A small network was shown many inputs. Here are its activations along a few directions, one row for each input.
In each table, some parts of the input vary, and every possible input appears once, in random order.
A made-up example of a description, with smaller parts first: one of 4 places along a line, together with either a single point or one of 9 places along a line or (one of 3 separate values, together with one of 8 places around a ring).
Shared parts are said once, and a part with two or three values counts as separate values.
In the rows, zero is written as 128.

A family of inputs:
R1: [100 111 146 128 142 133  99 141 117 147 144 115 162 115 144  83 127 109
  88 172]
R2: [188 170 128 160 136 107 141 119 142 103  74 154  94 151 122 125 117 129
 172  88]
R3: [121 136 122  88  76 123 153 147 104 134 140 129 142 125 119 168 135 119
 112 117]
R4: [169 177 159 156 133  85 122 137 104 144  59 173 157 149 153 132 126 147
 120  85]
R5: [113 135 156 141 138 132 120 123 108 147 149 141 163 113 152  95 132 119
  99 123]
R6: [138 184 139 122 129 111 116 150 106 104  94 156 167 150 151 139 134 139
 105  97]
R7: [119 104 111 145 148 170 116 124 150 117 155  93 101 136 128 104 120 115
 130 179]
R8: [148 157 131  95  90  98 139 160 115 137 113 137 140 129 123 196 142 125
 130  85]
R9: [114  97 139 125  94 123 147 125 110 166 155 130 147  90 125 157 147 104
 130 115]
R10: [ 83  97 112 138 161 120  97  94 161 148 153 107 128 121 147  78 119 149
 107 185]
R11: [ 95  41 119 122 102 118  99 117 119 176 154 115 136  78 119 140 148 120
 118 166]
R12: [174 154 154 130  96  77 147 147 123 175  75 157 123 116 122 191 139 131
 136  72]
R13: [130  82 145 129 123 155 152 115 127 134 151 116 107 114 117 144 143 111
 156 108]
R14: [111  28 127 127 135 156 101  98 139 150 149 102  96 109 108 139 141 122
 138 161]
R15: [104  72 116 112  93 135 119 142 111 170 149 107 149  90 117 141 141 100
 121 159]
R16: [133 121 128 156 142 159 140 112 146 107 161 117 101 127 131 105 121 121
 143 127]
R17: [190 143 154 129 121 107 152 132 137 139  69 150  87 133 109 167 143 131
 173  72]
R18: [118 169 141 112 119 133 129 137 103 103 127 139 169 144 140 112 124 134
  84 130]
R19: [132 167 108 128 126 155 145 130 127  69 146 116 104 148 110 120 110 134
 136 139]
R20: [110 179 101 115 137 131 147 128 133  88 136 129 150 148 124 104 102 155
 108 136]
R21: [ 94  84 147 134 155 111  82 113 120 156 151 116 146 102 151  80 132 125
  85 179]
R22: [117  62 123 116 127 171 121 127 127 143 144  92 107 116 110 139 134 105
 144 155]
R23: [ 88 124 109 132 150 140 115 124 155 137 146 103 141 132 141  79 111 135
 109 177]
R24: [131 129 127  95 106 153 155 138 112 102 139 118 100 142 104 155 131 125
 147 118]
R25: [161 183 122 150 150  85 139 124 140 124  67 177 138 150 143 120 100 155
 150  94]
R26: [153 181 108 135 135 129 132 140 134  68 113 134 103 157 114 137 124 129
 157 102]
R27: [103 141 122 143 148 135 137 113 147 131 153 133 141 123 145  86 110 143
 121 126]
R28: [129 192  99 123 149 108 135 142 135  88 103 153 147 155 133 126 111 153
 130 104]
R29: [117  73 114 152 159 153  99  91 160 128 162  99  92 130 129 103 130 129
 124 186]
R30: [159 149 133 101 117 127 142 149 126 103 110 130 101 146 106 176 145 128
 166  86]
Q: The inputs of R26 and R16 match in every part but one. If R6 is changed in the same way as R26 into R16, which row does it become?
A: R5
Q: What is each input in this table made of?
A: one of 5 places around a ring, together with one of 6 places along a line
Q: Which other rows does R4 become when the place on the ring of 5 takes its other values? List them by row number.
A: R2, R12, R17, R25
Q: Which other rows does R29 become when the place on the ring of 5 takes its other values? List them by row number.
A: R10, R11, R14, R21

A family of inputs:
R31: [159 109 165  98  61  83 144 160  83 191  92 156 149  91 115 218 167 105
 137  65]
R32: [114  79  97 132 146 183 120 113 153  95 169  84  78 133 104 113 125 114
 157 173]
R33: [ 96  76 111 129 136 172 124 107 140 121 177  93 108 118 117 100 122 119
 128 178]
R34: [168  46 152 103  75 137 150 136 118 176 119 112  70  97  84 226 170  94
 183  92]
R35: [147 211 128 123 140  91 122 149 119 101  75 160 158 164 145 123 114 155
 108 105]
R36: [ 80  90 137 148 148 121  83 117 120 172 153 120 180  99 163  65 124 122
  72 189]
R37: [ 78  77 133 130 154 132  97 108 134 163 158 113 156 106 149  81 127 133
  94 176]
R38: [167 205 116 142 140 118 152 127 133  65  95 162 113 167 125 137 113 152
 156  74]
R39: [158 215 102 138 131 108 162 136 147  89  95 154 122 161 126 133 102 152
 151  89]
R40: [ 94  79 130 133 147 145 101 108 144 145 172  96 119 113 136  94 132 123
 104 182]
R41: [148 220 135 131 132 117 153 147 117  91 104 158 154 159 144 119 112 141
 118  85]
Q: What is each input in this table made of?
A: either one of 2 separate values or one of 4 places along a line or one of 5 places along a line
Q: Start at R38 and move only the place on the line of 4, one step at a time. The first step leads to R39. Which rows follow, in order?
A: R41, R35

A family of inputs:
R42: [ 66  82 135 140 156 178  99 103 125 127 203  88 146 115 149  40 117 116
  71 217]
R43: [165 105 128 141 151 142 126 116 143 102 107 124  67 142 106 134 130 123
 184 116]
R44: [150 138 145 140 132  88 132 108 137 150  99 155 117 128 135 138 127 155
 132 100]
R45: [ 64  15 109 111 105 157 105 117 105 166 195  96 151  73 117 127 143  98
 114 186]
R46: [147 131 129 107  87 135 169 146 122 140 132 123 113 122 110 173 133 106
 151 102]
R47: [133 165  93 140 156 162 123 126 144  50 143 117 101 171 126 116 113 137
 146 136]
R48: [125 200 129 130 146 112 120 151 110 106  84 160 196 155 157  95 116 138
 104 109]
R49: [167 144 155 157 132  94 114 130 111 153  66 170 158 133 150 139 133 128
 122  93]
R50: [140 111 117  86  93 153 155 137 136 117 128  97  76 137  81 185 138 134
 149 129]
R51: [162 131 129 153 128 107 143 113 154 145 102 135  88 123 117 127 121 134
 159 116]
R52: [148 154 153 104  86  93 125 169  88 146 103 147 162 114 128 177 153 109
 109  92]
R53: [116 190 123 128 157 121 137 129 127  90 122 155 166 150 147 101 112 152
 115 100]
R54: [ 80  24 130 144 160 142  80 101 163 195 173  83 119  90 144  90 139 116
 110 203]
R55: [134 141 147  98  90 110 149 144 103 140 131 140 136 120 124 178 148 127
 127  85]
R56: [127 189  98 141 142 126 144 129 152  93 132 129 123 148 130  99  98 146
 128 135]
Q: The inputs of R47 and R50 match in every part but one. If R56 is changed in the same way as R47 into R50, which row does it become?
A: R46
Q: What is each input in this table made of?
A: one of 3 separate values, together with either a single point or one of 4 places along a line
Q: Which other rows does R55 become when the choice among 3 separate values takes its other values? List them by row number.
A: R44, R53
Q: Which other rows does R49 become when the choice among 3 separate values takes its other values? List them by row number.
A: R48, R52

A family of inputs:
R57: [164 123 150 108 106 134 121 150 102 121 100 125 108 140 115 165 146 106
 141 109]
R58: [159 117 124 122 124  91 118 131 140 142  79 138  99 140 114 173 135 142
 153 119]
R59: [102  64 150 144 138 126  86 122 112 182 137 118 156  93 146 102 137 117
 100 167]
R60: [135 160  87 110 124 124 132 149 141  89 105 116 113 152 107 148 118 144
 142 136]
R61: [164 215 152 139 135 121 157 148 105  89  97 168 150 158 143 116 120 125
 134  70]
R62: [171 120 148 131 128 114 107 139 121 136  83 131 100 143 120 165 143 119
 148 112]
R63: [107  77 102 122 104 145 147 115 145 154 174 104 113  97 110 144 133 114
 152 147]
R64: [ 83  73 132 106 112 133 100 131 102 155 172 110 164  95 132 131 147 112
  83 163]
R65: [116 100 137 148 142 183 138 110 134 106 178 104  99 125 122  88 122 110
 133 154]
R66: [152 191 123 110  87  88 175 147 121 144  93 164 149 128 117 176 120 143
 135  67]
R67: [ 82 103 111 133 160 120  93 106 155 151 141 115 149 126 152  70 115 149
  96 184]
R68: [117  61 120 139 134 131 137  91 153 165 146 117 102  99 119 127 132 124
 157 141]
R69: [151 184 151 105  97 110 167 155 107 126 104 161 154 133 127 178 136 133
 132  54]
R70: [ 98 105 115 125 136 175 140 111 137 101 192  98 102 126 117 107 124 125
 133 151]
R71: [ 98 104 135 149 164 144  88 115 134 146 144 112 153 128 157  66 120 132
  87 186]
R72: [100  69 154 126 118 139  97 130  96 162 159 112 162  93 140 110 143 102
  86 166]
R73: [145 129 103  96  96 112 137 154 128 132 101 126 112 136 104 187 133 130
 145 123]
R74: [173 215 144 160 149 102 140 135 123  98  84 176 140 156 153 113 118 139
 137  72]
R75: [ 87  65 125 128 135 102  93 112 132 188 134 125 153  91 138 105 132 135
 107 169]
R76: [ 76  80 108 111 109 114 103 132 126 174 160 113 162  88 130 128 134 118
  95 176]
R77: [142 218 100 126 113  99 169 142 125  98  96 164 153 152 128 137  99 152
 137  80]
R78: [153 147 105 135 150 107 109 125 156  97  84 133 103 158 118 135 120 154
 147 129]
R79: [136 156 113 103 129 143 125 145 120  77 115 120 113 156 110 148 130 138
 135 127]
R80: [146 124 129  90  99 133 129 152 109 116 112 125 114 139 110 186 146 122
 137 110]
R81: [124  68 149 140 110 170 138 114 119 143 168 107 107 102 119 125 146  93
 142 133]
R82: [179 185 167 146 122  87 149 142 116 144  79 168 133 131 142 151 137 131
 138  57]
R83: [108  71 127 118 104 165 141 115 124 136 183 104 112 104 112 145 149 108
 140 132]
R84: [122  95 129 162 164 171 126 101 153 120 159 109  96 125 130  86 117 121
 139 152]
R85: [165 152 129 143 156 129 100 133 137  93  87 130 103 162 122 128 128 133
 142 126]
R86: [ 67 119  98 117 136 129 104 125 146 138 167 100 155 120 144  91 115 133
  87 193]
R87: [162 210 118 153 137  81 145 121 140 103  81 179 137 151 145 123 106 162
 141  76]
R88: [170 185 173 124 106 110 162 156 101 131  94 160 146 133 135 154 140 116
 135  52]
R89: [110  94 105 146 164 146 132  91 173 126 157 111  96 122 126  91 109 139
 147 153]
R90: [156 156 135 120 137 146 117 143 116  81 103 124 108 158 114 128 131 121
 136 128]
R91: [128  62 145 157 134 155 129 103 136 159 147 113 102 101 126 122 140 104
 149 135]
R92: [ 93 107 143 132 145 155 101 121 114 128 163 106 155 126 149  73 124 118
  77 190]
R93: [168 183 142 138 113  67 155 128 132 150  76 175 132 127 134 161 125 154
 142  65]
R94: [ 74 112 122 112 139 146 104 121 120 121 177 101 156 126 143  93 127 129
  74 185]
R95: [ 97 111  91 129 136 156 144 114 161 115 183  94 103 120 117 106 109 129
 144 161]
R96: [141 212 129 119 124 118 162 147 108  84 107 164 157 157 135 138 114 144
 135  70]
Q: What is each input in this table made of?
A: one of 2 separate values, together with one of 4 places along a line, together with one of 5 places around a ring
Q: The inputs of R83 and R70 match in every part but the choice among 2 separate values. If R88 is changed in the same way as R83 into R70, which row does it become?
A: R61
Q: Which other rows does R84 become when the choice among 2 separate values takes its other values? List them by row number.
A: R91
Q: Which other rows does R92 become when the place on the ring of 5 takes its other values? List them by row number.
A: R67, R71, R86, R94

A family of inputs:
R97: [103 111 114 106 126 163 120 117 112  74 178 109 116 125 110 122 136 125
 117 151]
R98: [143 126 141 180 194 145  95 109 145 118 109 109  93 145 149  53 109 141
 138 169]
R99: [142 175 187 120  99 134 175 162  60 136 122 161 181 119 140 158 148  97
 122  64]
R100: [114 133 108 130 141 178 135 115 137  73 180 103 118 144 125 113 116 127
 103 161]
R101: [203 213 130 150 149  47 112 146 152  96  25 162 102 167 123 182 129 154
 163  67]
R102: [151 242 108  92 121  85 143 171 105  89  38 185 184 175 135 160  93 170
 125  69]
R103: [121  46  86 113  87 143 140 119 147 156 135  85  97 100  82 173 143 109
 172 155]
R104: [101  86 105  90  73 159 109 153 110 132 158  85 115 109  85 177 150 116
 119 170]
R105: [119 136 100 161 174 166 147 109 169  92 154 110  74 143 115  68  85 128
 160 160]
R106: [111  71 128 114  88  75 109 133 112 213 127 125 158  78 142 150 130 113
  90 173]
R107: [ 97  90 151 110 120  87 117 116 134 200 141 127 154  96 150 128 131 137
  91 148]
R108: [ 96 161 137 168 161 118 109 104 146 144 122 135 160 127 167  30 111 146
  91 158]
R109: [169 227 118 135 125  41 143 151 128 122  28 202 168 144 131 150 109 192
 115  57]
R110: [ 95 104 141 140 129  91 104  98 119 162 145 147 164 102 157  91 131 137
  98 142]
R111: [111  79  99 134 140 152 141  95 144 105 162 114  89 115 103 123 122 126
 174 135]
R112: [ 97 100 122  79 114 165 129 133 130 116 170  88 107 121 101 155 147 132
 112 150]
R113: [ 85  91 112  95  85 110  96 175  94 178 154 105 172  94 125 158 137 108
  91 172]
R114: [118 107  94 159 155 170 149  98 164 107 169 110  85 134 117 116 102 130
 160 143]
R115: [205 124 194 157 121 128 136 133 109 148  86 155  98 116 126 158 156  86
 160  41]
R116: [135  65 143 151 160 130  89  99 128 134 121 132 104 125 132 108 140 131
 149 146]
R117: [ 96 131 135 166 141 117 111  96 142 162 143 139 167 121 169  83 118 145
  88 144]
R118: [111  65 107 106 126 151 153 108 165 145 153  90  86 114  95 154 135 130
 169 134]
R119: [190 230  83 121 118  86 167 146 168  85  75 163  77 172 112 185 125 156
 196  70]
R120: [121 160 116 129 159 173 130 125 144  56 167 101 115 159 120  63  98 122
 107 179]
R121: [143  31 125 124 114 123  90 122 133 184  91 118 105 107 110 161 155  99
 139 169]
R122: [ 76 107 130  86 122 121 112 153 115 162 162 108 166 107 139 135 139 126
  86 149]
R123: [172 162 196 148 104  98 166 130  82 181 111 181 169  98 137 146 144 112
 119  52]
R124: [186 133 156 140  88 159 189 138 126 123 136 140  86 114 112 167 140  97
 198  38]
R125: [ 87 142 114 137 145 147 114 129 130 118 162 122 184 130 163  90 122 124
  82 153]
R126: [133  49 151 121 148 130 100 112 151 173 112 117  98 124 122 141 150 129
 141 148]
R127: [174 243  97  80 105 103 159 157 116  54  69 149 114 213 114 176 111 156
 147  80]
R128: [ 80 118 120 113 132 123 102 134 103 121 166 129 178 113 148  99 137 120
  93 147]
R129: [ 93 170 120 136 164 146 109 136 137 101 146 120 183 142 158  38 109 122
  87 171]
R130: [141  94 137 177 174 150  97 101 146 135 126 121 101 143 148 101 121 140
 137 153]
R131: [160 159 175 112  75 168 187 155  78  88 138 132 113 145 119 170 150  97
 143  63]
Q: What is each input in this table made of?
A: one of 5 places around a ring, together with either one of 2 separate values or one of 5 places along a line
Q: The inputs of R108 and R129 match in every part but the place on the ring of 5. If R110 is changed in the same way as R108 into R129, which row does it become?
A: R128
Q: Which other rows does R122 become when the place on the ring of 5 takes its other values? List them by row number.
A: R107, R112, R118, R126
Q: Which other rows does R97 become when the place on the line of 5 takes its other values? List them by row number.
A: R100, R104, R112, R120
